A small network was shown many inputs. Here are its activations along a few directions, one row for each input.
Each table varies a few parts of the input and shows all the possible inputs, shuffled.
Descriptions start from the smaller parts, as in this example, which fits no table here: one of 4 places along a line, together with either a single point or one of 9 places around a ring or (one of 3 separate values, together with one of 5 places around a ring).
Shared parts are said once, and a part with two or three values counts as separate values.
In the rows, zero is written as 100.

Other details of the inputs shift rows strongly along two fixed directions, in all tables alike. That doesn't count.

A family of inputs:
x1: [127, 93, 106, 133, 97, 125, 72, 105, 106, 145, 83, 94, 104, 98]
x2: [94, 106, 113, 83, 124, 67, 116, 84, 106, 41, 103, 92, 93, 144]
x3: [74, 96, 101, 71, 107, 71, 127, 97, 102, 54, 107, 85, 87, 118]
x4: [118, 106, 122, 120, 126, 90, 69, 74, 91, 104, 85, 96, 101, 123]
x5: [116, 104, 143, 80, 114, 75, 72, 78, 99, 104, 92, 84, 94, 156]
x6: [140, 113, 101, 113, 92, 118, 80, 96, 100, 151, 100, 127, 102, 76]
x7: [70, 111, 59, 109, 79, 119, 138, 112, 117, 81, 85, 104, 112, 82]
x8: [77, 89, 85, 91, 93, 105, 114, 122, 98, 78, 110, 95, 97, 67]
x9: [121, 94, 116, 110, 83, 113, 60, 109, 101, 148, 78, 94, 103, 99]
x10: [121, 101, 138, 93, 112, 89, 55, 95, 91, 104, 101, 95, 102, 119]
x11: [103, 86, 100, 111, 111, 123, 75, 100, 86, 152, 107, 81, 98, 89]
x12: [102, 83, 98, 111, 108, 111, 80, 98, 88, 151, 94, 81, 92, 98]
x13: [103, 87, 128, 89, 133, 74, 86, 73, 80, 109, 111, 82, 87, 145]
x14: [78, 86, 81, 96, 86, 100, 116, 121, 103, 84, 94, 94, 93, 72]
x15: [104, 122, 70, 91, 73, 112, 136, 109, 119, 106, 107, 130, 107, 69]
x16: [105, 116, 81, 93, 81, 98, 133, 104, 105, 86, 117, 137, 104, 76]
x17: [78, 113, 76, 112, 98, 108, 112, 107, 101, 60, 101, 111, 111, 72]
x18: [94, 99, 124, 70, 107, 57, 106, 88, 95, 41, 107, 103, 95, 134]
x19: [125, 97, 131, 110, 120, 89, 83, 84, 97, 111, 100, 92, 100, 143]
x20: [76, 106, 75, 111, 89, 106, 130, 103, 104, 74, 95, 109, 111, 90]
x21: [99, 104, 116, 94, 129, 72, 97, 89, 96, 34, 115, 103, 95, 118]
x22: [63, 94, 63, 89, 87, 109, 137, 114, 106, 97, 99, 88, 96, 84]
x23: [103, 115, 69, 100, 78, 126, 118, 119, 104, 97, 118, 136, 108, 42]
x24: [109, 81, 102, 121, 72, 140, 89, 120, 103, 187, 88, 86, 105, 87]
Each input here is: one of 4 places along a line, together with either a single point or one of 5 places along a line.
Changing only the place on the line of 4 turns x2 into x21. The same change can be made to x5. Which row results?
Answer: x10
Which other rows does x9 become when the place on the line of 5 takes its other values? List them by row number.
Answer: x1, x4, x12, x14
Start at x8 and move only the place on the line of 4, one step at a time. The first step leads to x14. Which rows follow, in order?
Answer: x24, x3
Start at x17 and move only the place on the line of 4, one step at a time. The first step leads to x4. Which rows follow, in order?
Answer: x20, x7
